These are the activations of a small neural network, seen along a few directions. Each row is one input.
Each table varies a few parts of the input and shows all the possible inputs, shuffled.
Descriptions start from the smaller parts, as in this example, which fits no table here: one of 2 separate values, together with either a single point or one of 9 places along a line or (one of 4 places along a line, together with one of 8 places around a ring).
Shared parts are said once, and a part with two or three values counts as separate values.

Other details of the inputs vary at random and push rows far along two fixed directions, the same in every table; ignore that.

A family of inputs:
x1: [ 6.18  5.14  0.42 -1.56 -2.81 -5.31 -1.95  3.31  7.63  0.29 -0.36]
x2: [ 1.21 -1.91  9.51 -6.58  9.02  3.06 -3.43  1.70 -0.23 -1.51  6.91]
x3: [-1.21 -2.81 -2.00  2.62 -2.85  2.49  0.52 -3.02 -4.21 -0.60 -3.52]
x4: [ 3.08  4.91 -1.56  2.15 -4.47 -3.69 -1.81  1.12  4.09  4.11 -4.45]
x5: [-2.88  1.56  6.60 -4.50  5.47  5.28 -1.47  5.05  2.00 -6.70  6.53]
x6: [-2.36 -2.63 -2.96  4.21 -0.40  1.66  0.08 -4.02 -3.09  0.82 -2.40]
x7: [-3.25 -3.21 -4.58  2.27 -1.90 -0.13  3.18 -1.37 -4.11  0.52 -0.58]
x8: [ 5.23  5.16 -1.11 -1.14 -4.78 -5.00  0.61  1.62  6.12  2.01 -3.02]
x9: [ 2.51  5.38 -3.29  0.04 -4.63 -5.14  2.37  2.82  4.04  4.34 -2.29]
x10: [-0.77 -5.80  1.57 -1.28 -0.58  0.86  3.21 -4.37 -5.66  5.25 -2.45]
x11: [-0.33 -0.20  3.53 -3.14  5.23  4.47 -3.78  0.07 -0.36 -6.40  5.15]
x12: [-3.24 -1.89 -3.49  2.69 -2.13 -0.76  1.29 -2.12 -3.24  1.14 -1.05]
x13: [ 5.35  5.57 -0.07  0.18 -0.58 -4.83 -0.88  5.20  8.31  1.40 -0.55]
x14: [-0.85 -4.04 -2.31  3.13 -0.28  1.30  1.84 -3.01 -2.73 -1.88 -2.07]
x15: [ 0.35 -3.82 -3.91  1.96 -0.80 -0.81  1.40 -3.14 -2.57 -1.73 -2.71]
x16: [-2.01 -4.79 -4.67  1.93  0.25  0.04  2.67 -2.07 -3.45 -1.46 -1.83]
x17: [-1.88 -3.77 -4.02  1.59 -2.18 -0.57  2.85 -1.38 -2.11 -0.36 -1.63]
x18: [-3.63  1.35  5.55 -6.01  4.96  5.26  0.05  3.19  1.59 -6.40  7.21]
x19: [-2.73  2.19  5.23 -2.82  7.30  4.59 -1.55  4.58  1.50 -5.49  8.32]
x20: [ 4.70  6.55 -0.25 -0.43 -2.99 -4.96 -3.67  2.28  7.26  3.01 -0.72]
x21: [-0.06 -3.24  8.52 -5.60  5.85  3.13 -2.00  0.47 -1.50 -0.19  5.84]
x22: [-1.60 -2.22 -2.12  0.45 -2.77  2.60  1.43 -4.16 -3.75 -0.71 -2.00]
x23: [-3.50 -1.54 -2.73  1.32 -2.60  1.92  1.47 -4.49 -3.45  1.13 -2.31]
x24: [ 6.93  6.31  1.09  0.20 -1.13 -3.35 -3.78  3.01  7.40  1.05 -0.68]
x25: [ 0.37 -6.92  1.35  1.64  1.65  0.58  1.83 -3.87 -5.34  4.94 -2.48]
x26: [-0.47 -2.29  9.69 -4.92  5.79  4.28 -1.70  1.58 -1.88  0.03  4.25]
x27: [-2.74 -3.46 -5.05  2.44  0.40 -0.08  2.73 -1.55 -4.56 -0.30 -0.80]
x28: [ 2.81  6.65 -0.73  1.68 -3.80 -5.12 -1.12  3.92  5.00  4.07 -2.86]
x29: [-4.91 -1.49 -2.88  1.62 -2.15  1.16  2.97 -2.97 -4.42  1.03 -1.35]
x30: [-3.61 -2.18 -2.65  4.22  0.32  0.94  1.33 -2.12 -3.64  0.52 -1.04]
x31: [-0.83  1.12  6.02 -4.77  4.55  5.32 -4.36  1.46  1.21 -6.90  7.41]
x32: [ 4.63  7.11 -1.17  0.17 -0.82 -6.64 -2.71  3.99  6.71  2.79 -0.49]
x33: [ 5.47  4.70 -0.42  0.66 -4.35 -4.67 -0.59  2.99  5.78  1.66 -3.92]
x34: [-3.66 -2.22 -3.21  2.89 -1.86  1.15  3.34 -0.21 -4.40  0.62 -2.04]
x35: [-2.32 -3.27 -3.89  2.70  0.07  0.96 -0.35 -4.48 -3.94 -0.11 -2.05]
Each input here is: one of 5 places around a ring, together with either a single point or one of 6 places around a ring.
Changing only the place on the ring of 5 turns x23 into x4. The same change can be made to x9. Which row results?
> x34
Which other rows agree with x7 in the place on the ring of 5? List them by row number.
> x1, x12, x17, x20, x21, x31
A walk changes only the place on the ring of 5. It starts at x16 and steps to x13. List the rest of the walk in order.
> x5, x18, x17
Which other rows does x27 become when the place on the ring of 6 takes its other values? List them by row number.
> x11, x15, x16, x32, x35

A family of inputs:
x36: [ 0.61  0.60  0.15 -0.39  1.03 -0.89 -0.86 -0.15  1.08  0.55  0.92]
x37: [-0.40  1.56 -2.09  0.18 -0.14 -0.71  0.32  1.56  1.78 -2.48  1.06]
x38: [-1.78 -2.70 -3.73  2.45 -2.40 -1.06  1.66 -2.91 -3.43  2.48 -2.51]
x39: [ 1.01  0.83  0.91  0.21  0.03  0.41 -1.04 -0.06  1.42 -0.51 -0.28]
x40: [-0.30  1.19  0.80  0.35  0.28 -0.38 -0.87  1.08  0.63  0.87  0.60]
x41: [ 1.57  0.70  0.76  0.12  0.04  0.34 -1.44  0.25  0.87 -0.83 -0.40]
x42: [ 1.16  0.47  0.02 -0.50  1.05 -0.99 -1.26  0.15  0.52  0.23  0.80]
x43: [ 0.26  1.15  0.55 -0.95 -1.06 -0.07 -0.91 -0.01  1.02 -0.43  0.42]
x44: [ 1.13 -0.14  1.35 -0.23  0.81 -0.35  0.22  0.94  1.16  0.44 -0.04]
x45: [ 0.06 -4.13 -2.80  2.71 -1.65 -0.64  2.32 -2.16 -3.52  1.86 -3.84]
x46: [ 0.20  0.96  1.25 -0.71  0.02  0.00  0.90  1.57  0.65  0.76  0.05]
x47: [ 0.28  0.86  0.71 -1.65 -0.16 -0.46  0.96  0.98  0.67  0.64  0.59]
x48: [-7.50 -4.56  3.40 -2.81  4.88  8.89  0.37 -2.88 -6.48 -6.80  5.48]
x49: [-0.45  1.82  0.55  0.04  0.46 -0.07 -0.25  1.09  0.55  0.98  0.43]
x50: [ 1.76 -0.41  0.69 -1.32  0.66 -0.95 -0.10  0.67  0.64  0.02  0.36]
x51: [ 0.01 -3.27 -3.71  2.20 -2.57 -0.28  1.11 -3.77 -3.29  0.73 -3.46]
x52: [-0.40 -4.09 -3.18  1.88 -1.85 -0.99  2.76 -3.11 -2.98  2.02 -3.13]
x53: [-0.37  1.70  0.03 -0.90  0.27 -0.53 -0.19  0.51  0.58  0.88  0.96]
x54: [ 0.42  0.23  0.94 -1.37 -0.32 -0.78  0.34  0.97  0.76  0.53  0.73]
x55: [-0.48  1.71 -1.55  1.11  0.03 -0.30  0.25  2.06  1.72 -2.42  0.58]
x56: [ 0.03  1.90  0.84 -0.30 -0.70  0.71 -0.37  0.56  0.93 -0.24 -0.29]
x57: [ 0.19  1.27  1.05  0.00 -0.89  0.41 -0.98  0.57  1.00 -0.33 -0.10]
x58: [ 1.09  0.70  0.41 -0.74 -0.14 -0.07 -0.96 -0.64  1.43 -0.62  0.23]
x59: [ 1.06  0.59  0.53  0.46  1.23 -0.51 -1.33  0.74  0.51  0.35  0.26]
x60: [ 0.51  0.72  0.67  0.56  1.21 -0.42 -0.93  0.43  1.05  0.67  0.40]
x61: [ 0.34  0.33  1.48 -0.42 -0.13 -0.32  0.27  1.57  0.74  0.65  0.19]
What do these inputs look like to the network?
> one of 2 separate values, together with either a single point or (one of 3 separate values, together with one of 4 places along a line)
Changing only the choice among 2 separate values turns x54 into x61. The same change can be made to x50. Which row results?
> x45
A walk changes only the place on the line of 4. It starts at x51 and steps to x58. List the rest of the walk in order.
> x43, x48

A family of inputs:
x62: [-1.19 -6.40 -2.08  2.13 -1.16 -1.41  3.90 -3.58 -5.01  3.05 -2.89]
x63: [-1.84  0.44  0.18 -0.65  2.41  0.57 -0.92  1.83 -0.46 -3.59  3.56]
x64: [-3.62 -0.58 -3.74  1.84 -2.49  1.07  1.91 -2.99 -1.48 -0.83 -2.49]
x65: [-2.80 -1.30 -3.07  2.57 -3.06  1.25  0.96 -1.10 -2.70 -1.24 -2.76]
x66: [-2.08 -0.19  1.27 -0.73  3.20  2.28 -1.18  2.83  0.17 -5.12  3.31]
x67: [-2.40  2.32  0.29 -1.53  0.93  2.78 -0.74  0.36  0.03 -2.85  3.46]
x68: [-1.48 -2.41  4.23 -2.22  4.66  2.20 -1.09  1.37 -0.66 -0.34  4.46]
x69: [ 5.08  2.95 -0.96  1.96 -1.04 -6.07  0.01  1.85  3.14  6.86 -3.94]
x70: [ 1.70 -0.85  4.47 -2.20  2.63  3.84 -4.74 -2.49  0.02 -3.74  1.94]
x71: [ 8.66  3.83  3.36 -2.14  1.94 -3.39 -5.81  1.93  7.34 -0.41  0.79]
x72: [-2.19  1.81  2.31 -0.76  1.14  4.36 -0.30  1.22  0.91 -4.78  3.18]
x73: [-3.02  2.12  1.91 -1.80  1.19  2.63 -1.69  1.27 -0.50 -3.98  3.90]
x74: [-2.04 -4.71 -1.31  1.64 -3.38 -0.10  3.45 -4.52 -5.09  3.53 -3.51]
x75: [ 5.38  5.79  4.85 -5.31 -0.58 -2.61 -1.49  4.56  6.06  2.74  0.87]
x76: [-2.22 -2.17 -0.17  2.02 -0.47  1.56  1.42 -3.06 -4.76  3.49 -2.79]
x77: [ 4.77  3.75 -4.07  3.18 -3.78 -5.20  1.10  2.55  5.38  2.03 -3.36]
x78: [ 4.73  4.11 -6.59  2.81 -4.45 -7.16  0.90  1.47  4.37  4.37 -3.71]
x79: [-2.35 -3.62 -0.37  1.20 -1.90  1.20  1.15 -2.81 -3.75  3.66 -1.66]
x80: [-2.88  0.56  0.67 -1.54  3.86  2.13 -0.29  1.02  1.44 -4.80  3.66]
x81: [-0.20 -5.43 -1.17 -0.48  0.34  0.07  3.46 -1.73 -4.45  1.96 -2.01]
What do these inputs look like to the network?
> one of 2 separate values, together with either a single point or one of 4 places along a line or one of 5 places around a ring
Changing only the choice among 2 separate values turns x67 into x78. The same change can be made to x75. Which row results?
> x81
Which other rows does x76 become when the choice among 2 separate values takes its other values? List them by row number.
> x69

A family of inputs:
x82: [-3.79 -1.79 -3.10  1.19 -2.19  2.19  3.53 -1.61 -3.27 -1.63 -1.37]
x83: [-2.09 -2.69  4.48 -3.44  2.75  3.96  1.13 -0.51 -2.77 -1.13  2.44]
x84: [ 0.25  5.23 -0.74  1.07 -1.60 -1.87 -1.09  3.14  3.32  0.81 -0.01]
x85: [ 4.23  0.96  1.10 -1.24  1.05 -3.76 -0.86  1.90  2.54  2.91  0.00]
x86: [-0.35  0.26 -2.86  0.85 -2.00 -1.24  1.97  1.18  0.94 -1.29 -0.75]
x87: [-6.79 -2.11 -1.34  0.48 -0.34  4.53  1.94 -2.37 -4.84 -2.93  1.52]
x88: [ 4.69  6.11  4.63 -2.21  0.32 -3.56 -3.00  4.70  5.89  4.39  0.80]
x89: [-1.68 -4.65 -0.39  1.72  1.60  0.81  1.59 -2.78 -4.29  2.51 -1.10]
x90: [ 2.70 -0.75 -6.49  4.84 -4.62 -1.74 -1.47 -4.47  0.04 -1.27 -5.74]
x91: [-2.97  3.07  3.78 -2.38  5.97  3.59 -2.32  3.55  2.35 -5.59  7.05]
x92: [-5.00 -4.19 -2.82  1.33  2.40  3.30  1.78 -1.57 -4.87 -4.48  2.00]
x93: [-0.25  1.69  5.39 -3.96  1.81  1.30 -1.47  1.24  1.03  0.92  3.16]
x94: [ 4.16 -2.66 -4.49  2.83 -5.62 -6.25  3.36 -1.69 -0.38  7.01 -7.11]
x95: [ 6.91  1.52  2.84 -1.07  0.48 -1.27 -5.09 -0.73  4.30 -0.23 -0.92]
What do these inputs look like to the network?
> one of 2 separate values, together with either a single point or one of 6 places around a ring
Changing only the choice among 2 separate values turns x85 into x92. The same change can be made to x83. Which row results?
> x82
Which other rows does x93 become when the choice among 2 separate values takes its other values? List them by row number.
> x87
